These are the activations of a small neural network, seen along a few directions. Each row is one input.
Each table varies a few parts of the input and shows all the possible inputs, shuffled.
Descriptions start from the smaller parts, as in this example, which fits no table here: one of 5 places around a ring, together with either a single point or one of 11 places around a ring or (one of 2 separate values, together with one of 6 places along a line).
Shared parts are said once, and a part with two or three values counts as separate values.
(in the rows, 100 means zero)

A family of inputs:
r1: 122	114	118	118	88	119	108	83	83	87	107	80	81	124	80	99	100	101
r2: 97	79	119	94	116	117	121	99	106	80	130	56	102	100	70	116	94	101
r3: 64	180	125	77	67	135	101	61	112	80	27	132	61	106	112	135	93	93
r4: 92	114	126	102	113	120	139	97	102	98	119	70	117	130	88	105	108	101
r5: 119	107	108	93	69	80	79	93	77	95	98	113	111	96	101	101	104	92
r6: 117	105	93	121	90	75	78	118	99	123	101	130	98	69	119	87	101	104
r7: 111	66	121	96	90	87	64	76	84	87	113	111	92	72	86	90	108	93
r8: 90	96	106	137	117	106	128	110	90	108	116	59	105	124	112	98	109	129
r9: 97	103	61	56	112	91	104	119	118	116	87	111	126	94	124	87	90	76
r10: 128	113	95	83	88	89	78	109	93	106	74	116	119	75	108	97	95	90
r11: 88	76	69	65	133	87	79	110	124	95	101	117	120	80	98	86	78	76
r12: 86	70	81	81	127	106	112	113	128	80	121	84	119	106	72	111	98	98
r13: 73	165	103	101	51	104	113	67	96	127	42	140	73	122	110	136	90	125
r14: 91	93	67	93	109	80	102	133	122	124	98	118	110	89	136	66	84	90
r15: 113	73	106	88	109	98	53	95	101	97	94	125	109	65	88	91	99	88
r16: 118	96	108	128	83	61	84	94	84	106	116	117	83	84	115	92	108	106
r17: 113	66	115	117	92	135	92	80	77	82	124	82	71	98	70	110	104	97
r18: 83	81	85	119	119	97	127	131	115	105	107	78	115	125	117	87	109	116
r19: 88	102	89	80	119	107	133	116	124	102	104	82	127	128	92	105	115	92
r20: 111	98	104	150	108	105	107	94	65	101	118	82	61	114	101	102	112	130
What do these inputs look like to the network?
Answer: either one of 2 separate values or (one of 3 separate values, together with one of 6 places around a ring)
Which of the alternatives is r13?
Answer: one of 2 separate values
Which other rows does r17 become when the place on the ring of 6 takes its other values? List them by row number.
Answer: r2, r7, r11, r12, r15

A family of inputs:
r21: 107	43	107	121	126	88	106	108	101	82	155	55	113	97	71	90	108	104
r22: 90	168	143	93	55	124	95	53	84	97	47	130	84	121	91	143	102	115
r23: 95	140	127	79	56	130	74	58	90	91	60	138	69	94	79	129	93	89
r24: 118	72	79	77	124	80	115	130	111	101	125	76	143	102	96	75	99	83
r25: 76	156	88	85	52	69	57	78	97	125	28	175	73	80	147	103	90	96
r26: 94	56	78	92	144	85	120	128	128	99	138	67	132	104	82	91	96	99
r27: 101	128	107	75	54	110	51	63	87	89	61	162	69	69	95	130	84	91
r28: 111	42	103	129	137	108	98	116	89	87	142	59	99	89	88	78	108	111
r29: 106	38	106	124	131	101	100	110	94	89	148	62	101	92	85	85	110	112
r30: 109	172	118	131	31	87	81	67	73	130	41	165	57	100	125	127	96	120
r31: 107	41	109	120	131	93	104	114	102	83	152	57	104	97	77	89	108	105
r32: 98	179	127	121	36	111	108	63	76	118	45	136	66	127	112	141	113	124
r33: 119	72	81	78	121	81	119	125	115	102	129	75	139	105	97	75	100	83
r34: 95	56	77	95	141	83	125	128	128	101	138	62	136	104	80	88	95	97
r35: 110	147	105	107	42	71	49	60	69	132	50	173	58	70	121	117	86	105
r36: 74	139	87	55	71	105	63	78	113	91	38	171	88	80	119	121	90	77
r37: 118	72	71	87	131	93	105	136	111	103	128	83	135	98	101	68	100	87
r38: 68	154	110	56	71	126	88	75	119	96	40	146	87	96	105	126	95	74
r39: 67	194	121	98	49	106	118	81	104	115	31	135	77	117	139	134	108	114
r40: 98	53	72	103	150	103	118	138	119	108	125	66	127	100	97	79	92	103
r41: 112	70	70	95	135	97	109	139	110	109	128	80	137	98	103	66	99	90
r42: 52	179	109	96	76	141	149	75	102	100	58	110	54	146	125	139	88	111
r43: 132	60	105	114	119	97	91	112	82	88	147	77	109	86	92	76	109	96
r44: 96	50	74	97	146	96	118	132	123	108	130	69	127	100	94	83	96	105
r45: 134	61	110	103	109	85	103	102	87	87	145	70	116	95	86	82	109	92
r46: 131	60	111	104	111	85	99	109	82	86	143	69	120	93	86	83	106	91
r47: 123	53	97	131	133	111	87	117	91	87	146	63	101	84	89	72	111	100
r48: 128	58	102	123	123	102	92	113	80	91	144	73	110	85	93	69	110	99
r49: 74	182	108	110	41	82	87	86	101	123	24	163	68	101	153	114	95	113
r50: 110	63	66	101	145	106	103	142	119	104	127	71	127	95	97	71	99	92
r51: 65	182	131	72	71	122	109	69	111	100	31	131	96	114	117	138	100	99
r52: 106	44	108	118	127	92	102	107	101	82	154	59	109	96	74	91	109	104
r53: 77	158	115	119	65	141	133	56	74	94	68	109	41	162	101	139	102	122
r54: 98	53	77	92	147	89	120	133	128	99	131	64	127	102	84	87	95	98
Changing only one part turns r52 into r26. The same change can be made to r35. Which row results?
Answer: r25
What do these inputs look like to the network?
Answer: one of 2 separate values, together with either a single point or one of 6 places around a ring or one of 10 places along a line
Which other rows does r41 become when the choice among 2 separate values takes its other values? List them by row number.
Answer: r48

A family of inputs:
r55: 92	84	52	44	123	69	64	143	145	111	76	133	154	57	129	60	91	59
r56: 105	41	78	100	160	114	146	137	120	89	161	29	135	129	73	77	104	96
r57: 99	112	162	148	87	144	126	58	63	77	122	62	53	128	70	140	114	135
r58: 126	16	109	138	137	103	98	105	80	76	178	44	96	96	59	83	111	112
r59: 143	68	86	81	83	47	22	104	91	112	98	150	125	31	102	70	92	74
r60: 42	163	89	72	105	115	165	108	139	113	51	95	110	155	128	125	95	108
r61: 78	137	132	109	102	142	178	87	102	84	111	48	89	164	86	135	110	118
r62: 54	175	87	57	66	106	96	86	122	111	15	159	91	113	142	116	92	86
r63: 121	134	143	154	45	113	73	54	48	100	89	126	35	95	94	125	109	126
r64: 109	160	112	95	35	99	54	58	71	112	40	175	63	84	116	123	93	98
r65: 76	74	41	62	162	89	131	164	163	118	105	79	160	103	109	74	87	83
r66: 155	37	111	140	93	59	46	97	56	97	154	101	88	48	92	72	104	104
Changing only one part turns r65 into r60. The same change can be made to r55. Which row results?
Answer: r62
What do these inputs look like to the network?
Answer: one of 2 separate values, together with one of 6 places around a ring
Which other rows does r56 become when the choice among 2 separate values takes its other values? List them by row number.
Answer: r61
